A small network was shown many inputs. Here are its activations along a few directions, one row for each input.
Each table varies a few parts of the input and shows all the possible inputs, shuffled.
A made-up example of a description, with smaller parts first: one of 5 places around a ring, together with either a single point or one of 9 places around a ring or (one of 3 separate values, together with one of 6 places along a line).
Shared parts are said once, and a part with two or three values counts as separate values.

Other details of the inputs shift rows strongly along two fixed directions, in all tables alike. That doesn't count.

Rows:
R1: [ 35   5 -21   1  34  19  21  -1  25  15 -22 -19  43 -12 -24]
R2: [ -7  -9  -7  -4  16   1  31  -7 -42  14  17  -9   2 -13   0]
R3: [  8  18   1 -26  10 -29  -8  10 -39   1  -1  18 -19   5  35]
R4: [ -3   5  -3  -3  11 -10  11   1   7   1 -14 -11  -5  14  12]
R5: [ -2   4   1   1  13  -5  14  15  -6   9 -13 -10  -5  14   9]
R6: [ -4 -18  -2  21 -17  27   4   2  25   5   1  -6  17 -10 -24]
R7: [ -4  -3   0  -8  11 -17  18   6  11   9 -17  -6  -2  -5  16]
R8: [  0  -4  12 -18   1  -4 -14 -14   3  -5   1   9  -5  -2  18]
R9: [-13   2   8  12 -15  -5 -18  -7   6 -18  25  18 -12   0 -17]
R10: [-16  19 -14 -14  21 -19  -2  10 -12  -9   0  31 -16  10  13]
R11: [-25  -2  -1  19 -22  10 -19   6   1 -16  11   5 -12  14  -8]
R12: [  2  -9   5 -18  13   2   6  18 -15  12 -16   4  -5  -2  22]
R13: [  1   8  10  -9  14 -16  18  15 -16   9  -5   7 -15   2   4]
R14: [ 14   1 -18  -7  32   4  27   4  22  18 -13  11  20 -16 -12]
R15: [ 35   3   2 -10  22   8  21  13  -9  22 -19 -21  23  -6  -6]
R16: [ 16 -14  22   0 -16  12 -15 -25  14  -3  10  -6  12  -1 -12]
R17: [ 13 -14   3   5   9  12  28   5  18  23 -20 -18  18  -9  -6]
R18: [ -7   0   3  15  -6   4   2   7   3  -4   7   8  -3  -1 -27]
R19: [ 10  10 -17   3   4   1 -11  -5   4  -8  -3  -1   8  -1  -2]
R20: [  7   5  -4   1   0  -1   6  -8  13   3 -12 -25  -2  16   8]
R21: [-15 -10  12   3 -17  -9   0   5   1   1  -4  -5 -10  -3  11]
R22: [ -8  -7 -26 -11  40   0  51  -5 -22  19  -1 -20  12 -12  12]
R23: [ 25   4 -15  18  30  14  34  14  13  22 -15 -12  33   6 -43]
R24: [  7   1   0 -11   2   2  -1   2   1   0 -15 -15   6  -2  21]
R25: [-13   0   4 -10  -5  -1  -2  19 -20  -1   9  37 -15 -10   4]
R26: [-14  -2  -8  22 -14  14  -8  -9  25 -13   2  -9   8  12 -20]
R27: [-15  16   9 -16 -10 -24 -24 -12 -15 -17  10  12 -33  18  35]
R28: [ -9  18 -14 -11   8 -13 -12   2 -11 -10   4  20 -18  13  14]
R29: [ -4   2  -8  11   8   0   3 -10  27  -6   2   1   6  -3 -22]
R30: [  2  -5   0 -22  17  -3   7   8  -4   6 -18   4  -3  -3  27]
R31: [-20   2  10  -4  -2 -16   3  16 -14  -2  -4   6 -25   5  21]
R32: [ -6  -3  21 -10 -12  -6   0   4 -15   3   5  17 -16  -7  12]
R33: [  2  -2   3  10 -25   1 -19 -15   7 -12  -4 -25  -3   6  13]
R34: [ -9   1 -12   9  13   3  17  23   3   7 -10   4  -4  -2 -11]
R35: [ 24   1  10  12  16  -4  24 -13  25  13  -4 -19  18   0 -26]
R36: [ 12  12   4 -10  12 -11   8  12 -25  13  -7  -2 -14  15  11]
R37: [ 25  -5   9  12  -6  16  -6 -30  33   0  -7 -37  32  -5 -16]
R38: [-13  -1  19  11 -20 -11 -17 -26  24 -21  15  -7 -11   3  -1]
R39: [-25  -6  -4  -4 -16   2 -10   5   5 -13   6  26 -15  -8  14]
R40: [  0   5 -13  -9  10   9   0  30 -21   3 -12  10   0  -7  15]
R41: [ -6 -12  -7  -1  -7  18 -10   0  13  -8  -3   7   5  -4  -1]
R42: [ -8   1  -3 -15   4   1 -15   0  -2 -13   6  30  -6  -5  12]
R43: [ -5  -1   9  11 -21   4 -13  -5  -2  -4   1 -20 -14  18   9]
R44: [ 25  -3   8  -7  20  -2  26  -6  12  23 -10   0  18 -11  -9]
R45: [-12   0   7  -7 -12  -4 -14   0  -6  -8  20  38 -12  -9   1]
R46: [ -8  10  -1   3 -16   1 -18   7 -21  -8  13  16 -19  14  -3]
R47: [  8  -2  15  -3  -2 -16   6 -10   9   6   3  -2   5  -5  -6]
R48: [ -6 -10   0  21 -19   5 -13 -21  40 -11  13  -7  16  -8 -27]
R49: [  1  14 -24  -9  25  -3  16  33 -22  15 -17   9 -11  11  12]
R50: [ 14   0  -1  -5  25 -14  26  -8  24  16 -19 -13  16  -8  -6]
R51: [-14 -16  -1  24 -24  12  -6   3  21  -3   4  -8   8  -6 -20]
R52: [ 21  15  -5 -19  22 -16  13  24 -37  17 -16  -1  -7   2  20]
R53: [ 14  -3  22   4 -25   7 -27 -24   6 -11  14 -15  11  -2  -5]
R54: [-20 -14   7   4 -16   0  -3 -37 -25  -9  44  -6  -5 -10  -2]
R55: [ -7  13  -3  -1   8 -12 -10   6 -13 -10  12  28 -10  12  -4]
R56: [-17   2   4 -27   8 -20   8  14 -14   0  -9  25 -24  -7  44]
R57: [-16  -9  11  17 -34   3 -19  -1   5 -12  20  10  -5  -6 -21]
R58: [ -9   6 -22 -15  29 -17  24  28  -1  12 -19  19  -5 -10  14]
R59: [-14  -4  13  10 -39  -1 -36  -5 -17 -18   6 -12 -21   8  23]
R60: [  6  14   9 -11   1 -18  -9  -7 -16   0   7   5 -16  18  15]
R61: [-19   2  -5  10 -32   5 -36  11 -21 -21  10   8 -21   4  14]
R62: [-26   4  -6   9 -31   5 -32  -7   2 -22  13   6 -23  16   9]
R63: [ 16  12 -12  -3   6  -3  -9   4 -12   0   3   7   5   0  -5]
R64: [ 19 -18   3  18 -11  36  -2  -6  20   5   4 -10  29  -6 -41]
R65: [ 30  15 -14 -13  36 -13  17   2  -2  18 -25 -16  12  -1  13]
R66: [ 11  -7 -16 -11  30  16  20  30  -6  19 -21   9  11  -8   0]
R67: [  4  -4  18  20 -17   6  -6 -13   7  -3   6 -18   4  14 -21]
R68: [  8  10  -3   7  -2   3 -11  -7   1  -4  11   5   1  12 -16]
R69: [  1 -10   7  21 -22   5 -12 -16  29  -6  20  -1  16  -7 -34]
R70: [ 11 -14   9  13 -20  25 -20 -20  21  -9  19   4  19  -4 -30]
R71: [ 4 -6 15  2 -8 -8  8  0  1  9 -2 -7  1 -5 -9]
R72: [  6  -5 -23  -5  44   2  47 -22 -10  20   5 -23  22 -16  -4]
R73: [  9   7  11   1   5 -10   3 -12   4   1   3  -4   3  14 -10]
R74: [-11  10 -15 -21   7  -3  -9  24 -20  -8  -8  21 -10  -5  30]
R75: [ 13  -1   1  -8   7   8   6  15 -10  12 -18 -17   8  -3  14]
R76: [-11   6 -15   1 -16   1 -22   5  -8 -16   0   4 -10   4  15]
R77: [-25  10 -14 -11  14 -16   8  24  -7  -7  -4  25 -21   0  17]
R78: [  0  -5  12  -5  -6  -5  -1 -19  19  -1   1   3   0  -9   6]
R79: [-20 -30  -1  27 -20  25  10 -31  -6  -1  28 -38  14  -9 -15]
R80: [  2   8   4   0   9 -10   3 -15  14  -3  -4  -9   2  13  -2]
R81: [  9  -5   6  14 -23  26 -20   0   3  -8  11  -8  16  -6 -24]
R82: [  4 -10  18 -12 -13   6 -12  -1 -13   1   4   5  -5  -1   3]
R83: [-22   1  10  -2 -11 -17  -5  -2   5 -13   2   1 -23   5  20]
R84: [ 29   1 -15  18   4  18   7   8   2  11 -10 -19  27  -3 -31]
R85: [  7   2   5   5 -18  13 -27  -8   0 -14  18   6   9  -5 -12]
Each input here is: one of 5 places around a ring, together with either a single point or (one of 2 separate values, together with one of 8 places around a ring).
The inputs of R36 and R60 match in every part but the place on the ring of 5. If R84 is changed in the same way as R36 into R60, which row does it become?
Answer: R63
The inputs of R44 and R78 match in every part but the place on the ring of 5. If R45 is changed in the same way as R44 into R78, which row does it become?
Answer: R14
Which other rows does R8 become when the place on the ring of 8 takes its other values? List them by row number.
Answer: R27, R37, R38, R50, R65, R78, R80
Which other rows does R13 become when the choice among 2 separate values takes its other values? List them by row number.
Answer: R18
A walk changes only the place on the ring of 8. It starts at R59 and steps to R43. List the rest of the walk in order.
Answer: R5, R31, R21, R17, R12, R75
A walk changes only the place on the ring of 5. It starts at R81 and steps to R85. List the rest of the walk in order.
Answer: R1, R74, R40

Rows:
R86: [  0   3  -2   5  -6   4 -10   5   3  -5  -1   4  -1   4  -5]
R87: [-13  -5   7   5 -20   2 -16  -8   2 -13  15   8  -7  -2  -2]
R88: [  3   1   8   3  -9  -4  -9 -13   8  -5   2 -10  -2   6   2]
R89: [-21  -1   8  -1 -23  -2 -24  -2 -14 -18  21  19 -18   0   8]
R90: [-5 -4  0  2 -1  2  3 -3  2  0  4 -1  1 -3 -2]
R91: [ 0  5 -6 -5  9 -2  3 13 -9  3 -4  9 -3  1  3]
R92: [  6   4 -11  -5  18   0  13  13  -9   9  -8   4   3  -1   0]
R93: [-14   2  13  -4 -20 -12 -21 -14 -10 -15  14   3 -19   6  18]
R94: [ 12   4 -12  -4  25   0  23  13   1  16 -17  -4  10  -1  -4]
R95: [ 1  0 -7 -8 21 -4 21  8 -7 11 -6  2  2 -6  3]
R96: [ 27 -10   4  22  -7  21   5 -19  38   8 -12 -41  32   1 -29]
R97: [ 6  5 -7 -5 13  0  6 13 -2  5 -7 11  3 -1 -4]
R98: [  2   5  -8 -10  16  -4   9  14 -12   6  -4  14  -1  -3   3]
R99: [ 1  2 -8 -4 13 -2 11  9 -5  7 -7  1  1 -1  3]
R100: [ -8   0   3   6 -16   4 -18   1  -1 -11   7   6  -7   4  -2]
R101: [-15  -7   6   8 -21   3 -13  -9  -3 -11  14  -2  -8   0   1]
R102: [  3 -20   9  38 -36  30 -13 -33  39  -9  14 -38  24   0 -39]
R103: [ 18   3  -4  -9  22  -3  20   7  -1  17 -19 -12  10  -1   6]
R104: [  9   1 -10  -7  26  -1  24  10  -2  15  -9   3  11  -7  -5]
R105: [ 25 -11   4  23  -2  17  13 -29  35  10  -4 -45  33   0 -31]
R106: [ 4  4 -6 -6 14 -3  9 10  1  6 -7 11  3 -3 -2]
R107: [ -2   7  -6 -10  13  -9   5  14  -4   2  -9  14  -6   0  10]
R108: [-10  -1   3   6 -16   2 -15  -2   2 -11   6   3  -8   4   1]
R109: [-19   2   7  -3 -21  -4 -26   2 -13 -18  17  24 -20   2   9]
R110: [-18  -5  17  -3 -28  -6 -22 -13 -15 -15  17   0 -19   1  20]
R111: [ 11   3 -11  -6  27  -2  25  11   4  16 -16  -1  10  -3  -4]
R112: [  3   1   2 -11   8  -6   7   2 -13   6  -6  -5  -3  -1  16]
R113: [ 3  7 -6 -6  9 -3  0 14 -3  1 -6 15 -1  0  0]
R114: [-2  4 -5 -7 11 -5  6  9 -2  3 -6  9 -4  0  6]
R115: [-20  -1   5  -1 -18  -3 -18   0 -19 -14  17  13 -18   1  11]
R116: [ 12   5 -11  -1  19   1  15  12   7  11 -17  -3   9   1  -5]
R117: [  4   2  -8  -8  20  -1  17  12 -12  11  -4   9   4  -6  -1]
R118: [ -2   3  -7  -6  10  -1   6  11 -14   4  -2   7  -3  -1   4]
R119: [-15  -6   6   6 -20   2 -15 -10   3 -13  13   3  -8   0   1]
R120: [ 18   2  -4  -9  23  -3  22   5  -3  17 -17 -14  10  -2   6]
R121: [ -2   2  -6 -11  18  -7  15  10 -12   8  -2  12  -2  -7   5]
R122: [ 3  6  6 -3 -3 -8 -8 -6  3 -5 -2 -4 -5  7  8]
R123: [  6   4   2 -10   7  -6   2   5  -7   5 -10  -2  -4   2  15]
R124: [-19   0  16  -5 -22 -14 -21 -15 -17 -16  18   5 -24   5  22]
R125: [-11  -1   7   6 -21   2 -22  -5   8 -15  11  11  -7   1  -3]
R126: [ 15 -18   6  36 -23  30  -3 -28  48  -1   7 -33  35  -3 -49]
R127: [  3   2   8   1  -6  -5  -5 -12   4  -3   2  -9  -2   5   4]
The inputs of R107 and R90 match in every part but one. If R96 is changed in the same way as R107 into R90, which row does it become?
Answer: R112
The inputs of R86 and R115 match in every part but one. If R113 is changed in the same way as R86 into R115, which row does it become?
Answer: R117
What is each input in this table made of?
Answer: one of 6 places along a line, together with either one of 2 separate values or one of 5 places around a ring
Which other rows does R106 become when the place on the line of 6 takes its other values? List them by row number.
Answer: R87, R104, R121, R125, R126
Which other rows does R87 become when the place on the ring of 5 takes its other values? List them by row number.
Answer: R92, R98, R99, R119
A walk changes only the place on the line of 6. It starts at R101 and steps to R102. List the rest of the walk in order.
Answer: R99, R94, R108, R116
